A small network was trained on invented records. Each row is its activation on one of them, seen along a few directions.
Records have a field called KURAM. Each example row is followed by its value.
Records without KURAM are marked missing.
The largest differences between rows may come from other fields.
111  -149  -46  -38  -63  18  -368  5  -423  -80  180  15  131  142  37  -51  5  39  -21  -221  -63  157  -141  -174 | laber
137  164  -60  109  254  108  -232  -265  -475  -180  -37  -201  -158  -124  15  -49  39  48  -181  157  -33  304  -9  -79 | mik
-43  371  -272  -29  132  226  -191  -49  -234  -39  80  -59  145  -27  180  -82  -321  -5  157  105  210  426  -86  -239 | guv
117  189  -230  242  144  265  -183  -170  -492  -625  21  -90  30  -70  129  -288  -179  353  113  71  40  225  -243  -225 | mik
99  -230  233  -167  98  14  27  128  103  356  259  59  -393  -189  -44  278  162  -63  52  -189  101  143  -154  84 | sut
-157  33  -84  31  -95  48  111  79  -258  50  290  -148  -177  -84  58  -82  120  210  159  -243  15  230  -158  85 | sut
-193  -266  159  -297  -141  -12  -40  135  427  357  255  33  56  206  3  136  125  123  -162  145  264  -230  -76  46 | nekod
-75  211  -140  -220  -103  31  161  196  -169  -468  -60  168  -54  116  133  -190  -190  144  -223  70  -3  191  96  -199 | zirid
19  -303  555  -288  302  -252  143  -7  458  385  205  41  -352  150  -95  259  81  -11  -253  -71  34  -273  -13  214 | kuve
222  -360  335  -33  89  -187  -11  103  135  163  93  -172  -279  38  -49  219  72  -99  -141  -60  65  53  10  179 | kuve
-97  -39  -144  19  67  -166  394  87  -79  -55  250  8  -186  -73  76  -20  -45  309  -148  -214  -46  192  -101  171 | ratuv
-116  108  -338  6  15  103  117  142  -57  -289  -33  54  -20  20  -26  -209  -213  406  -306  -93  51  151  -9  -195 | zirid
-25  67  -20  244  -108  80  60  28  29  31  -40  -19  -110  -55  -38  56  84  160  121  4  27  -23  -129  -90 | missing
-147  135  -205  40  95  -112  365  -9  -239  -228  195  -32  -221  7  157  -115  -267  219  -63  -264  -3  272  -58  113 | ratuv
-213  205  -180  51  310  -110  -100  -119  -268  -61  40  -57  75  323  -85  -74  -21  196  255  -66  -65  405  -128  -139 | laber
93  81  -263  -90  157  -166  175  -127  83  24  -36  127  129  201  -78  54  -139  368  48  -102  152  105  283  -99 | pur
-100  -58  -43  -118  274  -33  -59  -120  -4  -215  108  200  -68  17  194  13  264  157  -240  104  55  -129  -229  -7 | mik
-30  151  18  -94  10  16  85  43  -26  9  12  33  -38  -101  47  -158  179  -232  94  25  -7  -21  95  4 | missing
127  -206  549  -275  145  -308  86  133  550  162  171  -128  -198  -76  -80  142  419  -112  -111  -145  62  -116  -71  162 | kuve
-236  56  -39  112  178  -13  -23  78  104  124  103  -126  -78  251  24  -81  -101  161  24  108  239  40  124  -267 | nekod
101  -161  37  75  77  65  72  56  -135  130  -53  66  81  2  50  53  -126  -111  -72  -87  -19  -25  28  -22 | missing
-155  162  -228  -69  335  145  -12  -127  -250  180  53  219  -57  201  129  -54  -139  -8  -73  91  81  185  6  -253 | guv
252  -241  -5  -294  -13  124  348  -12  146  -101  275  131  -270  -121  154  151  -116  91  -206  -433  -26  67  -152  -62 | ratuv
192  -240  471  -254  171  -103  -8  -48  353  226  118  -137  -286  31  -62  94  93  -60  -153  -159  -38  -64  28  118 | kuve
9  -55  -146  -77  81  -121  247  -365  -190  -231  -65  64  -52  173  139  320  424  97  21  63  170  32  -139  126 | mik
129  179  -159  -64  74  32  65  139  -8  -372  -245  146  -129  -18  -58  -27  -128  -81  -58  -56  178  486  -17  -216 | zirid
-265  361  -471  95  110  172  29  -133  -460  -181  70  138  92  181  167  -534  -280  266  116  107  26  334  -166  -489 | guv
19  183  -426  74  63  350  -157  -154  -708  -661  -180  -185  421  -131  294  -657  -536  198  -16  299  64  558  -178  -388 | vek
-37  48  -82  -2  15  26  -251  -133  -553  -71  42  -46  113  340  127  54  7  -19  35  -211  -146  347  38  -22 | laber
209  109  -36  -218  8  -322  225  -7  57  133  -89  247  222  68  -85  193  279  141  -4  -130  195  98  212  -76 | pur
-32  44  255  -94  -51  -210  -25  77  209  -50  -90  215  -122  24  -137  198  163  -192  96  -11  68  -145  -52  -4 | missing
169  -33  -432  109  325  231  -181  -101  -620  -406  -194  -117  139  -175  161  -443  -357  78  -76  248  -11  490  16  -379 | vek
-128  -158  405  -399  184  -68  115  198  451  300  445  371  -313  -53  194  149  276  50  -28  -215  133  -253  -156  171 | sut
26  161  -295  -101  -186  -62  20  166  -293  -353  -159  -92  -14  -39  55  -168  77  75  -273  56  -19  329  227  33 | zirid
-82  132  -431  53  406  -100  27  -48  -563  -360  -136  -124  169  -123  261  -364  -153  116  -73  416  92  354  79  -238 | vek
155  -190  54  -59  186  -59  -362  62  -184  128  136  -32  19  59  -108  171  162  17  36  -79  -59  233  33  43 | laber
-124  -87  -251  -209  -150  -159  9  -4  -276  20  60  187  28  148  -65  -215  -120  111  -324  -43  -65  88  116  -120 | pur
-158  -107  -135  141  122  -73  -3  188  61  139  99  -133  -123  273  29  64  -8  204  117  228  135  141  153  -115 | nekod
-6  112  68  -110  1  -110  -156  152  63  125  -21  -289  -96  116  155  27  207  -114  45  86  150  121  238  -151 | nekod
-164  226  -583  229  -126  -231  174  -100  -648  -415  -103  18  106  320  -57  -215  -420  65  201  45  65  520  43  -214 | pur
-226  260  -570  189  -3  176  20  -11  -614  -245  124  101  114  228  175  -482  -265  261  93  123  88  329  -154  -416 | guv

Here are new rows. What is KURAM for each?
24  88  52  -168  124  -57  -345  -45  -50  80  189  -205  218  53  -22  154  74  94  144  -24  -47  320  10  143 | laber
50  -47  277  25  184  -56  3  -2  182  -114  93  -242  -171  57  -45  -151  -80  134  87  -138  43  125  -4  29 | kuve
21  61  167  -192  116  -79  -380  105  -155  -170  127  127  162  102  108  -85  84  35  185  -143  -24  124  -110  -138 | laber
-73  -28  -90  -351  22  -46  103  221  222  -162  -21  233  -86  -36  -58  -66  113  155  -373  -11  47  -18  44  -22 | zirid
85  -350  495  -351  -23  -211  -8  156  466  55  239  -14  -143  -52  -12  -15  355  -1  -147  -169  3  -242  -68  181 | kuve
119  185  -391  62  -175  95  25  42  -603  -429  -169  -94  -110  79  96  -128  -386  45  -238  108  -113  470  238  -154 | zirid
-63  -242  -73  -248  239  -181  -216  -176  67  296  174  145  -70  200  -137  124  288  16  -70  -106  -123  117  68  154 | laber
9  190  82  -64  78  337  -278  -156  -273  -448  62  -45  103  -63  120  -201  -186  189  -21  132  107  229  -219  5 | mik
103  291  -240  -55  65  176  3  14  -374  -278  -309  -104  -151  29  -43  -91  -326  17  -179  -33  2  510  189  -170 | zirid
-91  110  -200  -40  108  155  -62  -397  -520  -342  1  76  -148  197  243  -260  -168  117  -213  129  -97  140  -152  -213 | mik
-19  -360  523  -220  167  -304  174  159  578  391  259  -102  -149  125  -83  449  206  80  -186  75  186  -146  -82  548 | kuve
-66  51  40  -110  375  20  24  -259  146  -30  182  47  -15  -22  -92  232  125  129  -181  269  153  59  -300  126 | mik
-24  -87  210  -96  -115  -95  42  136  333  231  28  117  -127  -158  -35  226  503  -85  -61  -5  31  -273  -48  111 | missing
-16  412  -576  175  -176  130  37  5  -604  -624  -204  -260  -1  74  146  -433  -413  317  -67  61  -160  606  243  -216 | zirid
-59  88  -175  58  -151  143  -232  -2  -135  -195  25  -253  -19  155  188  -421  -243  212  162  52  34  157  66  -444 | nekod
-171  -209  72  50  32  -241  276  75  24  -14  204  -131  -138  348  1  17  99  197  -77  -50  -44  -5  -35  321 | kuve
42  34  -63  -92  104  -42  198  118  -68  67  -107  50  -199  -36  -155  141  -42  161  -414  138  -2  262  155  -87 | zirid
-14  -17  200  -142  -5  -261  58  65  235  106  -78  11  112  -83  7  136  277  -65  -43  -99  -122  -184  17  -66 | missing
89  -187  204  -104  3  -27  -138  -14  261  182  6  134  -191  82  -139  334  51  -101  -93  -50  -83  -280  89  101 | missing
-335  69  -403  -160  -96  7  83  -186  -249  107  102  46  114  149  37  -129  121  49  -44  169  74  281  -77  43 | guv
26  -85  117  -52  3  -106  -150  313  63  106  -14  -148  -90  80  122  138  222  -80  100  168  201  145  168  -90 | nekod
210  -67  68  74  311  148  -233  -124  -200  -103  74  -4  -128  -181  -84  63  124  72  -210  114  51  147  -116  -87 | mik
